These are the activations of a small neural network, seen along a few directions. Each row is one input.
Each table varies a few parts of the input and shows all the possible inputs, shuffled.
Descriptions start from the smaller parts, as in this example, which fits no table here: values(2) and (point or ring(11) or (line(4) and ring(8))).
Shared parts are said once, and a part with two or three values counts as separate values.

Other details of the inputs vary at random and push rows far along two fixed directions, the same in every table; ignore that.
To show where, the next rows are all for the same input, with only those details redrawn:
[-1.20 -1.17 -2.90  1.43 -1.98  3.34 -3.29  0.91 -3.02  1.99 -1.90  1.64
 -3.52 -2.24]
[-4.61 -0.33  2.45 -1.07  3.08 -1.73  3.33 -0.79  2.45 -1.87 -1.34 -1.35
  2.61 -0.72]
[-4.71 -0.29  2.41 -1.04  2.85 -1.74  3.26 -0.90  2.26 -1.84 -1.38 -1.31
  2.40 -0.74]
[ 1.11 -0.30 -1.57  0.61 -1.19  1.68 -2.05  0.05 -0.58  0.50  1.33  1.83
 -1.25 -1.93]
[ 1.14 -0.33 -1.66  0.49 -1.08  1.81 -2.06  0.06 -0.51  0.62  1.29  1.82
 -1.09 -1.88]
[ 3.40  0.72 -0.22 -0.62  0.04 -0.61 -0.27 -1.13  2.39 -1.59  4.84  1.91
  1.75 -1.45]
[-0.99 -1.05 -2.63  1.46 -1.69  3.11 -3.09  0.74 -2.77  1.80 -1.60  1.56
 -3.26 -2.18]
[-1.00 -1.08 -2.64  1.41 -1.78  3.19 -3.06  0.73 -2.68  1.78 -1.53  1.46
 -3.27 -2.15]

Table:
x1: [-3.61  0.71  1.27 -0.73  3.10 -2.48  4.80 -0.04  2.56 -0.61 -3.18 -1.47
  2.45  3.04]
x2: [-5.33  0.92  2.18 -0.88  2.89 -3.52  3.22 -0.04  0.83  0.44 -1.94 -3.10
  1.37  2.87]
x3: [ 3.54  0.80 -0.06 -0.70  0.25 -0.61 -0.42 -0.90  2.56 -1.63  5.04  1.87
  1.78 -1.46]
x4: [ 2.80 -0.54 -0.49  1.25 -2.03  2.59 -1.15  0.10 -0.63 -0.10 -0.32  1.40
 -1.03 -0.94]
x5: [ 6.72 -1.06  1.41 -1.86 -1.02 -1.81 -0.15 -1.00  1.49 -2.13  3.97 -0.44
  1.84  1.40]
x6: [-6.03 -1.48  0.92  1.66  0.88 -0.49  1.80  1.82 -3.73  1.14 -7.35 -2.72
 -1.66  3.36]
x7: [-1.91 -0.20 -3.42  0.93 -2.29  4.22 -3.47  1.07 -3.78  3.11 -3.38  0.87
 -4.45 -2.17]
x8: [-5.22  1.17  3.43 -1.58  2.29 -2.31  3.01 -0.41  0.72 -0.83 -2.30 -4.19
  2.22  0.05]
x9: [-0.05 -1.41 -3.64  2.67 -1.77  2.74 -2.56  1.45 -3.14  2.65 -3.57  2.25
 -3.74  1.50]
x10: [ 5.41  2.02  0.62 -0.02 -0.90 -2.08  0.68  0.21  1.01  0.08  3.95  0.25
  1.48  3.27]
x11: [-3.57  0.32  2.28 -0.53  1.18  0.43  3.38 -0.23  1.00 -0.86 -4.88 -2.33
  0.96 -0.05]
x12: [ 6.43  0.18  1.26 -2.59 -1.00 -1.85 -0.15 -0.74  1.60 -1.11  3.23 -1.10
  1.31  1.24]
x13: [ 3.71  1.15 -0.11  0.06  0.48 -2.55 -0.78 -0.13  0.98 -0.20  5.59  1.18
  0.96  1.88]
x14: [ 3.97  1.25  1.12 -0.35 -0.33 -1.33 -0.99 -0.83  1.00 -1.33  5.42 -0.01
  2.14 -0.71]
Question: Changing only one part turns x3 into x7. The same change can be made to x14. Which row results?
Answer: x8
Question: What do these inputs look like to the network?
Answer: values(2) and (point or ring(6))
Question: Which other rows does x10 become when the values(2) part takes its other values? List them by row number.
Answer: x6

Table:
x15: [-3.49  0.11  3.04  0.54  3.27 -2.87  4.19  0.08  1.43 -1.83 -2.04 -1.79
  3.08  3.24]
x16: [ 2.46 -1.13 -0.93  2.35 -2.56  1.70 -3.27  1.28 -3.73  1.20  0.82  1.05
 -1.94 -0.24]
x17: [ 3.55 -0.86 -1.57  0.65 -2.18  2.68 -3.15 -0.56 -0.56 -0.35  3.38  3.45
 -1.10 -3.36]
x18: [-3.57 -0.10  3.18 -2.09  2.04 -3.86  4.38 -0.28  0.77 -0.70 -2.78 -3.91
  1.81  2.87]
x19: [-5.52 -3.24 -4.83  3.74 -2.46  6.17 -3.10  1.98 -6.10  3.68 -8.99  2.18
 -6.67 -1.96]
x20: [-4.64  0.08  4.39 -1.78  2.25 -1.58  3.57 -1.16  1.73 -1.90 -2.35 -3.94
  2.63 -1.32]
x21: [-5.37 -3.37 -3.52  3.26 -2.27  2.76 -3.90  2.91 -9.13  4.87 -8.01 -1.44
 -7.63  1.77]
x22: [ 5.55  1.82 -1.99  0.23 -2.90  1.09 -1.68  0.63 -0.91  1.67  1.89  1.72
 -1.31  1.61]
x23: [ 6.44  1.28  1.76 -1.99  0.10 -1.31 -0.46 -1.81  4.36 -3.48  8.84  1.80
  3.65 -2.58]
x24: [-5.72 -1.97  2.16 -1.80  3.00 -2.87  3.36 -0.67  1.55 -1.47 -3.21 -2.95
  1.62  0.64]
x25: [ 6.41  0.47 -1.21 -1.13 -2.21  0.40 -2.74 -0.50 -0.35  0.94  4.08  0.64
 -0.85  0.04]
x26: [ 7.59  1.32  0.84 -2.62  0.05 -3.03 -0.44 -1.68  3.90 -2.44  8.31  0.59
  3.20  0.35]
x27: [ 3.34  0.20 -0.82 -0.04 -2.41  2.21 -3.63 -0.39 -1.29 -0.04  2.94  0.91
 -1.36 -3.28]
x28: [-0.62  1.28 -3.89  1.97 -1.18  0.91 -4.63  0.80 -2.02  3.06  3.81  2.83
 -2.15 -0.76]
x29: [ 0.57  3.12 -3.48  1.27 -1.17  2.42 -2.63  0.72 -0.56  2.37  3.75  2.71
 -1.97 -2.70]
x30: [ 3.66 -1.91 -2.92  0.60 -1.76  1.15 -2.63  0.21 -0.75  0.51  2.42  3.12
 -1.99 -0.78]
x31: [ 5.61  0.37 -2.34  0.19 -1.42  1.29 -2.60 -0.07  0.89  0.53  3.91  2.97
 -0.64 -0.54]
x32: [-4.73  0.19  2.80 -0.96  3.09 -1.53  3.87 -0.65  2.32 -1.97 -3.27 -2.44
  2.69  0.27]
x33: [-4.59  0.43  2.40 -1.16  3.10 -2.20  3.34 -0.44  2.11 -1.32 -3.48 -2.93
  2.20  1.00]
x34: [-3.25  0.49  2.79 -0.04  3.38 -3.60  3.98  0.20  1.18 -1.28 -1.67 -2.12
  2.47  3.92]
x35: [ 8.45  2.90  0.99 -1.31 -0.99 -1.74  1.35 -0.93  4.50 -2.11  7.04  1.91
  3.90  1.75]
x36: [-5.09 -0.78  1.83 -0.45  3.52 -1.89  4.45 -0.50  2.99 -1.87 -3.39 -0.43
  2.32  0.88]
x37: [-3.98  0.62  3.09 -0.97  2.86 -1.45  4.20 -0.55  2.49 -1.52 -3.51 -2.83
  2.54  0.82]
x38: [ 5.28  0.13 -1.94  0.51 -1.46  1.95 -2.53 -0.17  0.98 -0.23  3.85  3.22
 -0.33 -1.16]
x39: [-4.69 -2.40 -2.55  2.44 -4.57  5.10 -3.20  1.99 -7.86  4.49 -8.72 -1.24
 -6.37 -2.01]
x40: [-3.66  0.95  2.70 -1.38  2.85 -1.91  3.90 -0.41  2.06 -0.81 -3.65 -3.07
  2.21  1.53]
Question: What do these inputs look like to the network?
Answer: values(2) or (line(4) and line(6))
Question: Which other rows does x24 become when the line(6) part takes its other values? List them by row number.
Answer: x18, x21, x25, x26, x30
Question: Which other rows does x23 become when the line(4) part takes its other values? List them by row number.
Answer: x24, x31, x38

Table:
x41: [ 2.54 -1.13 -1.78  0.05 -4.35  3.21 -4.33  0.38 -4.47  2.34 -1.73 -0.79
 -3.97 -1.52]
x42: [-3.77 -1.36  2.89 -0.66  3.19 -3.29  3.50  0.58  0.54 -1.43 -3.22 -3.34
  1.54  2.27]
x43: [ 5.10  2.01  0.04 -0.18  1.98 -3.32 -0.07 -0.06  3.11 -1.39  7.83  2.59
  3.16  2.92]
x44: [ 2.10 -0.76 -2.35  0.33 -2.92  2.85 -4.23  1.06 -3.55  2.97 -0.77 -0.01
 -4.08 -1.22]
x45: [ 6.17  1.91  1.86 -0.96  0.44 -1.45  1.88 -1.47  4.53 -2.76  4.79  0.77
  3.38  1.45]
x46: [-6.72 -1.25  0.98 -0.07  1.97 -1.78  2.87  1.36 -2.24  0.61 -5.04 -1.48
 -0.20  2.26]
x47: [-4.59  1.46  1.09 -0.97  2.95 -2.14  2.12 -0.77  1.68 -0.13  0.16 -1.60
  1.63  1.55]
x48: [ 0.95  0.27 -3.47  0.71 -3.42  2.29 -3.75  1.12 -3.91  3.54  0.06  1.29
 -4.12 -1.00]
x49: [-2.10 -1.82 -1.50 -0.46  0.54  2.72 -0.51 -1.51  2.43 -1.85  0.42  3.54
 -0.10 -4.71]
x50: [ 4.92  1.88 -0.76 -0.20 -0.26 -0.03  0.59  0.69  1.18  0.49  2.79  2.52
  1.26  0.31]
x51: [-5.34  1.34  1.23  0.59  4.01 -2.25  4.17  0.11  2.15 -0.32 -3.86 -1.31
  2.49  2.06]
x52: [ 3.01 -0.93  2.67 -0.72 -0.18 -3.19  1.57 -1.36  1.63 -2.81  2.02 -2.16
  2.41  1.95]
x53: [ 1.44  0.67 -1.27  1.42 -1.96  3.34 -4.28 -0.74 -0.24 -0.18  4.76  2.48
 -0.78 -6.87]
x54: [-3.71 -2.30  0.38  1.13 -1.98  3.05  0.47  0.60 -2.84  0.91 -8.19 -2.49
 -2.61  0.54]
Question: What do these inputs look like to the network?
Answer: values(2) or (values(3) and line(4))
Question: Which of the alternatives is x47?
Answer: values(3) and line(4)
Question: Which other rows does x43 become when the values(3) part takes its other values? List them by row number.
Answer: x47, x51

Table:
x55: [ 8.24 -0.64  1.21 -1.14 -0.02 -4.25 -0.10 -0.70  1.61 -2.08  7.35  0.69
  2.51  4.11]
x56: [-3.89  1.07  0.55  1.21  2.34 -1.01  1.55  0.36  0.68 -0.35 -0.02  0.25
  1.40  0.40]
x57: [-7.21 -2.69 -0.31  1.42  1.07  2.54  1.43  0.25 -1.77  0.38 -8.03 -0.63
 -1.89 -1.86]
x58: [-4.13 -0.10  0.08  0.18  2.96 -0.86  1.45 -0.31  1.84 -0.57  0.07  0.73
  1.16 -1.00]
x59: [ 0.71  0.22 -0.22 -0.39 -1.54  1.38  0.82  0.04 -0.15  0.34 -2.19 -0.04
 -0.45 -0.07]
x60: [-4.10 -0.35 -0.71 -0.47  2.26  0.03  0.20 -0.14  1.16  0.01 -1.80  0.00
  0.00 -0.71]
x61: [ 6.37 -0.84 -3.11  0.28 -2.47  3.62 -4.20 -0.56  0.34  0.05  2.18  3.51
 -1.62 -2.01]
x62: [ 3.36 -0.75 -2.89  2.10 -3.38  4.10 -3.22  0.85 -1.91  0.83  0.62  3.77
 -2.90 -1.85]
x63: [-2.99  1.62  0.65 -1.30  1.18 -1.70  2.65  0.00  1.71  0.21 -0.26 -0.97
  1.25  0.92]
x64: [ 7.40  0.78 -2.47  2.25 -3.19  3.32 -3.67  0.35 -0.76  0.30  4.43  4.27
 -1.05 -1.16]
x65: [ 3.26 -2.83 -3.77  2.53 -3.40  2.37 -3.28  2.24 -5.14  2.50 -3.66  1.94
 -4.77  3.45]
x66: [-3.63  1.70 -1.80  1.66 -0.59  1.95 -1.54  1.78 -3.80  3.30 -4.61 -1.67
 -3.24  0.99]
x67: [-1.26 -2.18 -0.14 -0.73  0.38  0.49 -1.58 -0.54 -0.67 -0.45 -0.83 -0.76
 -1.06 -2.25]
x68: [-2.85 -0.18  2.12 -0.43  4.17 -5.52  4.71  0.07  2.02 -1.24 -0.84 -1.88
  2.95  5.95]
x69: [ 5.83 -0.47 -2.19 -0.50 -3.61  1.84 -4.41  0.03 -1.47  1.08  4.29  1.51
 -2.58 -2.17]
x70: [-0.64  0.19 -1.14  1.54 -2.09  4.06 -1.68  1.37 -4.10  3.01 -5.87 -1.08
 -4.01  0.50]
x71: [-3.26  1.81  0.29 -0.05  0.78 -0.73  1.30  0.51 -0.14  1.81 -1.88 -1.45
  0.04  1.15]
x72: [ 2.66  1.77  2.07 -1.20  0.04 -0.79  2.46 -0.59  2.65 -1.15  0.74 -0.77
  2.50  0.87]
x73: [-5.88 -0.03  2.85 -0.55  1.29 -0.76  1.64  0.64 -2.20  0.32 -5.29 -5.43
 -0.16  0.73]
x74: [ 7.70  2.33  2.44 -2.28 -0.57 -3.05 -0.02 -1.64  3.52 -1.88  8.36 -0.45
  3.80  0.05]
x75: [ 2.37  0.16  0.20 -1.17 -0.56  0.44  1.21 -0.74  1.82 -0.68  0.11  0.40
  0.98 -0.63]
x76: [-4.46 -1.40  1.37  0.96  0.52 -0.21 -0.10  0.35 -1.91 -0.22 -2.30 -1.57
 -0.08 -0.88]
x77: [ 2.72 -1.36 -2.30  1.41 -3.32  2.34 -4.65  0.67 -2.95  1.28  2.58  2.32
 -2.68 -2.80]
x78: [-0.38  2.52  2.76 -2.97  3.63 -4.46  4.66 -1.74  6.21 -2.65  4.19 -0.82
  5.20  0.97]
x79: [-4.33  0.65  0.10  0.70  2.16 -1.09  1.82  0.14  0.91 -0.79 -0.20  0.75
  1.04 -0.30]
x80: [ 1.21 -0.37  2.73 -1.62  2.14 -2.82  1.32 -2.14  3.54 -3.51  4.90 -0.02
  3.72 -1.77]
x81: [-2.81 -0.62  1.64 -1.42 -0.18 -1.20  1.26 -0.57 -1.03  0.15 -2.05 -2.59
 -0.05 -0.63]
Question: Changing only one part turns x58 into x80. The same change can be made to x60. Which row results?
Answer: x67
Question: What do these inputs look like to the network?
Answer: values(3) and (point or line(8))
Question: Which other rows does x59 become when the line(8) part takes its other values? List them by row number.
Answer: x57, x61, x62, x64, x70, x72, x75
